Each row below holds a small network's activations on one input, seen along a few directions.
Each table varies a few parts of the input and shows all the possible inputs, shuffled.
Descriptions start from the smaller parts, as in this example, which fits no table here: one of 4 places along a line, together with either a single point or one of 11 places along a line or (one of 3 separate values, together with one of 8 places around a ring).
Shared parts are said once, and a part with two or three values counts as separate values.
(in the rows, 128 means zero)

Other details of the inputs shift rows strongly along three fixed directions, in all tables alike. That doesn't count.

Table:
x1: [130 116  88 139 111 110 103 163 183 149 185 100]
x2: [153 153 138 148  94 172 162 168 174 148  55 121]
x3: [165 150 168 105 184 140 203  70 112 125 154 126]
x4: [157 111 102 143  88 109  86 150 143 115 193 117]
x5: [162 163 167 117 192 145 180  84  91 116 154  98]
x6: [ 30 115 129 135 238  70  71  80 111 152 134 169]
x7: [146 112  96 103  80 109 104 147 146 145 196 123]
x8: [166 146 175 125 184 148 200  85 102 106 162 130]
x9: [162 142 184 107 186 138 197  96  98 115 160 118]
x10: [ 35 108 133 149 244  73  71  92  92 148 136 166]
x11: [129 103  92 154 110 115 105 172 161 145 189  94]
x12: [136 126  83 126  76  97 110 139 152 122 190 116]
x13: [146 163 168 119 177 126 201  72 123  94 153 119]
x14: [ 29 110 101 143 112 117  65 153 135 163  47 177]
x15: [152 156 171 134 182 127 200  87 104  91 154 115]
x16: [147 114  87 118  79 116 105 138 149 138 198 134]
x17: [ 79 114 115 127 113 154  75 142  87 129   9 171]
x18: [143 158 177 102 178 117 198  82 118 104 153 107]
x19: [174 151 172 116 188 129 184  62 119 115 143 112]
x20: [171 144 160 121  70 175 192 172 131 101  39 112]
x21: [ 70 119 126 101 100 151  71 142 113 125  15 169]
x22: [ 59 108 115 109  92 117  86 138 108 126  12 177]
x23: [ 28 122 135 153 232  75  79  94  90 158 137 169]
x24: [121 112  96 156 101 115 111 172 158 151 193  98]
x25: [123 103  97 156 102 117 109 169 158 150 192  93]
x26: [ 69 107 143 135 217  83  79  58  64 119 116 176]
x27: [157 162 177 113 192 146 178  92  98 108 157  99]
x28: [171 144 188 119 189 127 179  88 104 105 150 104]
x29: [135 127  99 163 111 110  98 178 162 157 189 106]
x30: [ 32  84  95 136 123 116  52 149 138 151  44 170]
x31: [190 140 165 110  65 184 172 153 155 109  29 116]
x32: [ 93  98 133 126 108 133  77 140  92 126   6 171]
x33: [144 134  80 122  86 125  88 135 150 130 193 112]
x34: [ 61 113 148 120 209  86  78  51  90 112 118 182]
x35: [141 119  86 141  81  98 109 154 133 119 191 112]
x36: [142 131  89 108  86 118  87 143 146 137 191 102]
x37: [199 144 147 129  61 194 177 139 153 109  22 126]
x38: [157 113 101 115  84  98  88 139 152 134 185 108]
x39: [142 146 142 158  95 176 177 175 150 143  65 115]
x40: [204 138 155 136  76 191 180 155 131 112  24 115]
x41: [144 131  82 115  89 121  88 140 149 136 191 106]
x42: [148 128  83 137  90 126  87 149 130 128 194 108]
x43: [136 123  85 120  79  93 111 145 152 128 188 111]
x44: [167 143 175 111 185 137 199  89  92 122 157 118]
x45: [ 88 100 124 128 107 153 100 137  89 128  17 195]
x46: [142 114  95 117  80 118 104 143 155 129 202 136]
x47: [ 14 109 129 133 223  77  85  76 104 153 135 164]
x48: [153 153 170 121 182 116 200  89  93 108 151 103]
x49: [157 148 182  93 181 136 197  81 115 119 160 122]
x50: [ 86  96 125 121 111 147  98 142  87 135  17 190]
x51: [141 117  88 135  84  94 109 160 132 125 189 107]
x52: [157 130 138 153 107 178 166 177 157 131  54 109]
x53: [139 134  89 121  86 127  86 140 156 120 196 115]
x54: [124 138  93 148 102 107 106 164 178 163 189 110]
x55: [183 157 149 135  76 214 175 159 133  99  38 119]
x56: [139 129 136 141  89 178 172 158 169 140  60 108]
Description of these inputs: one of 2 separate values, together with either one of 8 places around a ring or (one of 4 separate values, together with one of 5 places along a line).
- The inputs of x38 and x32 match in every part but the choice among 2 separate values. If x30 is changed in the same way as x38 into x32, which row does it become? => x11
- A walk changes only the place on the ring of 8. It starts at x54 and steps to x14. List the rest of the walk in order. => x47, x56, x30, x1, x6, x2
- Which other rows does x31 become when the choice among 4 separate values takes its other values? List them by row number. => x18, x21, x49

Table:
x57: [101 123 135 138 162 112 117 116 115 129 126 135]
x58: [133 136 148 136 156 146 153 121 118 131 105 125]
x59: [102 128 132 129 160 121 128 113 120 140 126 138]
x60: [194 145 139 120 125 128 171 120 141 121 205  92]
x61: [115 133 132 121 150 116 118 104 108 121 129 141]
x62: [135 134 137 138 105 167 147 150 141 130  58 134]
x63: [117 120 131 119 150 115 118 105 110 122 134 143]
x64: [100 126 133 129 157 111 128 113 118 135 124 136]
x65: [114 122 139 117 147 120 124 108 107 121 124 142]
x66: [ 92  88  57 127  52  92  22 169 139 139 157 148]
x67: [113 111 109 139  86 135  97 169 133 135  76 137]
x68: [104 131 134 121 161 118 116 104 129 133 125 133]
x69: [167 123  83 127  39 130 102 183 161 127 171 103]
x70: [180 152 137 134 133 128 186 126 159 126 206  81]
x71: [154 136 122 139 131 113 143 131 151 130 201  96]
x72: [109 126 133 118 148 119 120 108 106 119 129 139]
x73: [103 125 134 137 165 121 117 117 116 134 128 137]
x74: [165 148 149 134  87 193 190 158 154 127  39 121]
x75: [143 131 142 119  95 160 148 144 124 117  62 136]
x76: [117 122 131 120 149 114 115 102 111 123 136 143]
- Describe the family of inputs behind these rows. => either a single point or one of 9 places around a ring or (one of 2 separate values, together with one of 5 places along a line)
- Which other rows belong to the same alternative as x69? List them by row number. => x60, x61, x63, x65, x66, x72, x75, x76

Table:
x77: [148 145 133 122 114 138 140 116 142 128 127 115]
x78: [131 147 146 112 163 123 153  88 121 126 128 135]
x79: [118 128 100 139 104 113 100 144 152 137 176 113]
x80: [128 117 109 136 104 107  99 143 156 142 172 117]
x81: [148 125 126 123 117 124 148 123 129 116 129 126]
x82: [145 143 132 145 123 147 144 145 138 119 125 113]
x83: [116 141 152 131 167 136 160 110 107 122 139 133]
x84: [145 129 140 126 123 139 150 138 134 136 135 126]
x85: [123 114  96 132 113 121  99 152 145 145 175 111]
x86: [155 123 134 139 119 142 153 143 129 131 122 111]
x87: [129 139 141 107 114 106 144 144 123 113 122  94]
x88: [130 143 147 128 111 175 166 147 124 127  53 139]
x89: [119 126  96 131 106 108 107 148 150 138 178 123]
x90: [160 136 139 123 104 142 144 126 145 122 120 116]
x91: [140 126 131 142 122 129 148 129 139 125 126 114]
x92: [152 146 132 136 125 144 142 139 147 136 119 113]
x93: [128 128  95 120  99 108 102 139 142 128 179 125]
x94: [126 130 146 141 179 119 146 107 113 122 125 125]
x95: [125 145 146 131 172 130 136 100 105 108 131 128]
x96: [ 76 118 129 122 183 110 115 102 107 137 146 147]
x97: [161 141 132 120 112 150 141 131 131 134 122 114]
x98: [153 121 129 128 122 133 138 128 115 122 130 117]
x99: [141 136 132 129 130 140 137 133 134 145 130 116]
x100: [150 130 135 112 115 144 148 129 130 128 134 125]
x101: [137 140 131 130 114 138 137 122 132 111 132 117]
x102: [146 121 141 135 130 137 138 139 130 131 132 119]
x103: [138 134 126 140 124 124 154 131 134 130 131 128]
x104: [128 130 153 126 176 135 152 104 116 139 130 124]
x105: [157 130 141 130 129 134 132 130 131 112 129 120]
x106: [108 110 122 130 139 111  93 133 122 148 141 137]
x107: [ 91 109 110 132 140  99  79 118  93 134 129 152]
x108: [146 139 126 137 128 150 145 142 149 128 120 108]
x109: [151 124 143 130 114 145 155 148 136 126 128 124]
x110: [ 89 107 108 140  73 157  83 179 122 134  31 158]
x111: [126 124  98 125  98 108 103 140 139 120 181 126]
x112: [ 91 105  79 151 122  77  53 149 128 144 183 136]
x113: [127 129 147 132 168 117 165 102 120 123 128 131]
x114: [109 118 121 136 145 108  92 132 130 139 138 137]
x115: [142 130 135 127 125 128 147 131 145 135 129 128]
x116: [126 130 159 124 164 120 140  91 117 111 130 131]
x117: [140 142 134 142 111 147 151 136 145 120 125 111]
x118: [140 133 156 117 167 131 142  97 106 127 130 129]
x119: [102  96 118 120  61 149  85 173 122 123  34 171]
x120: [156 130 141 141 127 140 142 144 143 122 121 116]
x121: [118 122  99 136 104 108 108 149 147 131 180 124]
x122: [109 111 119 113 124 109  93 126 116 134 147 149]
x123: [159 125 131 123 105 142 155 137 122 117 126 122]
x124: [145 126 140 131 126 129 152 134 144 124 130 126]
x125: [ 83 109 126 124 127 127  69 130 108 128  37 175]
x126: [ 72 107 131 113 188  98  80  86  88 138 129 160]
x127: [127 139 141 127 161 113 153  92 106 118 129 140]
x128: [126 126 150 131 168 126 164 108 107 126 133 131]
x129: [132 117 103 122  97 111  95 133 151 134 173 116]
x130: [125 140 145 134 161 117 146  88 107 117 128 130]
x131: [134 125 158 121 169 126 137 100 102 118 132 132]
x132: [ 95 103 105 145  76 145  87 174 117 143  31 160]
x133: [136 137 129 134 129 143 138 138 128 136 133 115]
x134: [120 138 142 119 123 106 151 153 131 124 122  91]
x135: [116 144 149 130 170 124 146  92 127 136 127 126]
x136: [135 135 125 126 128 138 155 131 149 130 130 120]
x137: [150 135 126 115 108 154 152 136 134 122 127 119]
x138: [ 70 106 122 133 133 134  79 140 119 140  34 170]
x139: [ 67 109 113 113 123 128  88 123 114 126  42 177]
x140: [110 137 144 131 174 129 149  95 129 128 128 122]
x141: [155 142 129 124 112 153 142 136 125 125 125 113]
x142: [141 139 137 125 116 171 144 136 131 115  47 130]
x143: [138 131 134 132 122 138 145 128 151 135 127 115]
x144: [147 131 129 113 116 133 145 122 142 126 129 127]
x145: [140 113  97 135 107 103  93 144 133 122 172 115]
x146: [132 116  95 121 106 121  94 143 136 135 176 113]
x147: [162 136 132 123 116 147 139 134 142 122 119 114]
x148: [141 126 141 138 123 132 142 131 145 124 129 118]
x149: [161 146 126 142  66 187 150 183 156 125  44 117]
x150: [ 59 107 133 119 188  99  97  97  97 144 132 166]
x151: [127 125  98 119  97 117 100 146 130 131 185 125]
x152: [145 139 130 114 116 140 141 126 127 132 134 127]
x153: [100 113 114 124 133 107 107 128 139 143 140 143]
x154: [137 136 130 147 121 128 148 128 136 129 129 117]
x155: [154 148 127 129 117 148 137 136 133 117 122 114]
x156: [126 129 147 128 163 117 146  88 110 113 127 127]
x157: [140 123  96 142 106 103  94 143 131 127 173 119]
x158: [ 66 113 127 125 179  87  92  89  74 130 132 172]
x159: [118 147 146 123 163 127 141  88 114 116 130 127]
x160: [ 96 119 128 127 115 149 100 137 100 120  53 157]
x161: [118 139 143 120 167 129 143  86 121 118 128 124]
x162: [138 140 129 125 124 131 148 128 147 139 129 125]
x163: [138 130  99 127 108 111  88 140 143 135 170 117]
x164: [118 134 146 136 168 123 158 107 102 130 134 138]
x165: [154 133 136 115 117 130 146 122 139 124 129 128]
x166: [136 111 108 121 100 101 101 140 144 122 177 129]
x167: [125 121 101 124  97 116 101 147 127 123 187 126]
x168: [136 137 131 124 123 140 146 135 135 141 134 125]
- Describe the family of inputs behind these rows. => one of 2 separate values, together with either a single point or (one of 5 places around a ring, together with one of 9 places around a ring)
- The inputs of x97 and x99 match in every part but the choice among 2 separate values. If x78 is changed in the same way as x97 into x99, which row does it become? => x162
- The inputs of x164 and x158 match in every part but the choice among 2 separate values. If x143 is changed in the same way as x164 into x158, which row does it become? => x129
- The inputs of x111 and x121 match in every part but the choice among 2 separate values. If x163 is changed in the same way as x111 into x121, which row does it become? => x92
- A walk changes only the place on the ring of 9. It starts at x145 and steps to x105. List the rest of the walk in order. => x125, x147, x163, x142, x155, x95, x157
- Which other rows does x81 become when the place on the ring of 5 takes its other values? List them by row number. => x98, x123, x145, x156
- Which other rows does x144 become when the choice among 2 separate values takes its other values? List them by row number. => x153
- Which other rows does x124 become when the choice among 2 separate values takes its other values? List them by row number. => x166
